These are the activations of a small network on made-up records, seen along a few directions, one row for each record.
After each row come some of the record's fields: Y, G, J, B.
Not every record has every field; a missing one is written absent.
Other fields move the rows too, some of them a lot.
In the rows, zero is written as 500.
Random noise pushes rows far along 2 fixed directions. That doesn't count. These rows show it; they differ only by the noise:
[629 509 393 736 475 419 604 566 380 601 406 459 353 439 521 457 573 570]
[751 510 201 844 338 319 654 663 271 571 264 470 359 387 595 431 578 513]
[628 487 269 821 375 513 634 593 345 422 337 345 437 502 628 488 557 408]
[515 511 580 629 609 504 555 475 484 643 542 459 340 481 444 479 570 636]

[455 653 289 486 494 436 457 544 548 590 222 643 377 509 667 418 509 538]
Y: y1 / G: g2 / J: absent / B: b5
[141 529 397 531 425 864 525 381 621 180 565 258 858 700 712 433 450 246]
Y: y2 / G: g2 / J: absent / B: b4
[543 601 262 590 389 349 517 682 308 402 226 556 457 579 699 488 527 382]
Y: y2 / G: g1 / J: absent / B: b1
[646 482 647 760 518 542 563 400 403 641 639 389 438 433 517 373 495 511]
Y: absent / G: absent / J: j2 / B: b1
[562 438 384 391 429 206 443 527 451 727 503 759 489 346 398 307 552 802]
Y: y2 / G: g2 / J: absent / B: b3
[419 780 407 838 360 586 627 486 286 497 153 477 398 554 849 371 526 641]
Y: y2 / G: g1 / J: absent / B: b1
[557 414 685 545 547 476 561 427 520 556 638 468 577 518 479 459 389 401]
Y: absent / G: absent / J: j2 / B: b2
[402 412 458 467 460 403 467 497 556 502 590 460 614 467 543 366 421 462]
Y: absent / G: absent / J: j2 / B: b3
[527 444 390 526 359 548 591 419 479 402 513 439 716 580 629 453 466 428]
Y: y2 / G: g2 / J: absent / B: b2
[423 311 860 493 630 614 493 286 601 528 902 372 558 470 462 538 439 426]
Y: absent / G: absent / J: j2 / B: b5
[707 561 362 508 538 309 484 683 467 580 406 486 303 462 407 483 509 564]
Y: absent / G: absent / J: j1 / B: b1
[491 472 560 505 489 600 503 363 488 541 519 453 610 673 598 483 492 478]
Y: y2 / G: g2 / J: absent / B: b2
[492 573 224 517 343 535 557 525 483 464 438 550 569 495 585 463 471 498]
Y: y1 / G: g2 / J: absent / B: b4
[315 452 444 480 342 704 476 448 510 359 495 297 700 641 664 517 421 267]
Y: y2 / G: g2 / J: absent / B: b3
[469 714 316 456 423 417 522 550 532 592 346 655 484 443 547 443 492 639]
Y: y1 / G: g2 / J: absent / B: b4
[416 455 402 435 395 431 419 491 466 687 452 565 552 406 549 465 483 705]
Y: y1 / G: g2 / J: absent / B: b3
[479 571 509 276 688 414 395 559 571 673 493 768 439 346 271 456 481 656]
Y: y1 / G: g1 / J: absent / B: b4
[630 419 558 398 588 475 435 494 602 629 603 654 419 378 372 525 571 563]
Y: y1 / G: g2 / J: absent / B: b5
[846 376 419 459 550 101 474 644 432 631 487 744 331 201 266 514 554 564]
Y: absent / G: absent / J: j1 / B: b5
[412 435 226 610 335 790 588 455 493 109 348 237 784 804 764 551 481 194]
Y: y2 / G: g2 / J: absent / B: b2
[380 563 566 566 398 861 516 416 508 222 389 331 485 648 631 538 490 459]
Y: y1 / G: g1 / J: absent / B: b3
[447 431 566 432 638 711 394 504 511 345 502 387 406 608 478 652 565 323]
Y: y1 / G: g1 / J: absent / B: b5
[498 468 458 697 402 647 512 500 452 308 522 377 701 554 586 494 374 254]
Y: absent / G: absent / J: j2 / B: b4
[680 466 584 579 467 721 500 537 451 186 420 265 592 687 506 759 569 173]
Y: y2 / G: g1 / J: absent / B: b2
[422 408 129 499 458 385 611 591 421 618 487 556 640 307 572 294 448 503]
Y: y1 / G: g2 / J: absent / B: b1
[759 512 646 539 484 428 555 515 343 624 413 527 426 519 482 518 502 566]
Y: y2 / G: g1 / J: absent / B: b2
[719 520 500 603 569 408 488 570 427 529 484 495 329 453 367 554 584 519]
Y: absent / G: absent / J: j1 / B: b1
[543 652 652 586 444 500 564 553 362 637 444 501 328 581 625 413 534 662]
Y: y2 / G: g1 / J: absent / B: b1
[463 624 208 562 340 426 493 567 438 644 190 625 490 453 661 313 445 750]
Y: y1 / G: g2 / J: absent / B: b3
[639 378 686 769 364 665 590 402 460 372 660 256 532 544 645 555 478 251]
Y: absent / G: absent / J: j2 / B: b5
[334 579 670 463 600 674 477 472 598 619 587 317 547 556 612 479 506 610]
Y: y1 / G: g2 / J: absent / B: b1
[425 632 427 705 262 670 461 600 418 440 237 285 529 710 810 525 540 478]
Y: y2 / G: g2 / J: absent / B: b3
[469 494 573 434 575 333 544 474 424 678 454 656 545 418 491 440 488 603]
Y: y2 / G: g1 / J: absent / B: b2
[679 462 234 655 291 549 619 624 312 189 263 316 655 616 672 532 485 127]
Y: y2 / G: g1 / J: absent / B: b2
[482 405 642 667 535 762 538 317 516 281 782 299 629 560 543 457 464 291]
Y: absent / G: absent / J: j2 / B: b1
[547 381 566 417 603 493 518 505 560 413 539 463 515 546 372 675 475 401]
Y: absent / G: absent / J: j1 / B: b2
[702 459 550 461 556 373 505 502 483 536 505 573 394 542 326 570 516 544]
Y: absent / G: absent / J: j1 / B: b2
[572 359 522 527 556 586 452 496 535 220 564 377 529 525 445 636 520 263]
Y: absent / G: absent / J: j1 / B: b5
[613 427 180 511 402 373 549 750 334 400 306 661 434 475 501 484 532 475]
Y: y1 / G: g1 / J: absent / B: b1
[505 387 545 706 384 728 632 375 478 308 533 225 718 686 718 508 363 313]
Y: absent / G: absent / J: j2 / B: b2
[422 622 173 549 486 233 516 653 446 508 240 637 493 383 485 488 551 643]
Y: absent / G: absent / J: j1 / B: b4

Here are new rows. What are their fields?
[631 389 671 528 532 360 620 388 498 709 669 536 521 461 449 415 421 557]
Y: absent / G: absent / J: j2 / B: b2
[734 470 393 565 403 299 554 590 332 479 411 504 447 337 539 512 581 433]
Y: y2 / G: g1 / J: absent / B: b5
[595 506 480 632 411 482 564 493 467 504 394 411 623 529 625 489 568 486]
Y: y2 / G: g2 / J: absent / B: b2
[428 517 319 478 454 537 576 498 532 493 378 525 622 529 615 420 442 569]
Y: y1 / G: g2 / J: absent / B: b2
[425 487 392 547 465 601 467 457 575 344 574 442 681 577 512 416 436 399]
Y: absent / G: absent / J: j2 / B: b4
[498 497 389 414 598 362 427 614 552 454 481 601 509 406 310 606 508 464]
Y: absent / G: absent / J: j1 / B: b4
[525 552 326 704 296 568 456 669 371 226 182 355 503 624 666 623 488 438]
Y: absent / G: absent / J: j1 / B: b3
[469 320 455 451 509 530 497 339 563 352 725 444 661 462 531 469 385 388]
Y: absent / G: absent / J: j2 / B: b5
[665 399 494 605 416 315 556 607 448 546 634 583 528 414 497 407 438 434]
Y: absent / G: absent / J: j2 / B: b1
[577 550 760 637 335 638 584 403 376 519 521 324 420 570 493 522 598 472]
Y: y2 / G: g1 / J: absent / B: b3
[476 380 442 260 620 335 533 493 578 704 570 696 583 363 389 490 462 653]
Y: y1 / G: g2 / J: absent / B: b2
[373 609 526 534 484 378 550 397 520 728 600 585 459 467 508 420 471 666]
Y: absent / G: absent / J: j2 / B: b4
[534 475 574 416 489 560 416 550 601 442 478 439 373 603 317 640 521 452]
Y: absent / G: absent / J: j1 / B: b3
[284 598 532 345 714 595 345 474 669 361 531 466 533 646 340 632 520 480]
Y: absent / G: absent / J: j1 / B: b4
[485 599 863 480 658 772 410 491 518 433 578 333 484 631 489 580 508 590]
Y: y2 / G: g1 / J: absent / B: b1
[592 327 650 636 470 456 557 415 451 546 715 420 532 385 541 491 447 389]
Y: absent / G: absent / J: j2 / B: b5
[673 539 891 443 605 385 439 467 523 796 589 583 132 474 135 597 625 715]
Y: absent / G: absent / J: j1 / B: b3
[487 452 630 479 461 444 498 541 442 599 501 595 435 368 479 463 534 692]
Y: y1 / G: g1 / J: absent / B: b3
[721 793 404 699 418 336 526 637 198 699 147 528 265 450 678 578 533 650]
Y: y2 / G: g1 / J: absent / B: b1
[699 609 454 580 471 406 471 683 418 516 363 494 248 571 512 531 501 540]
Y: absent / G: absent / J: j1 / B: b1
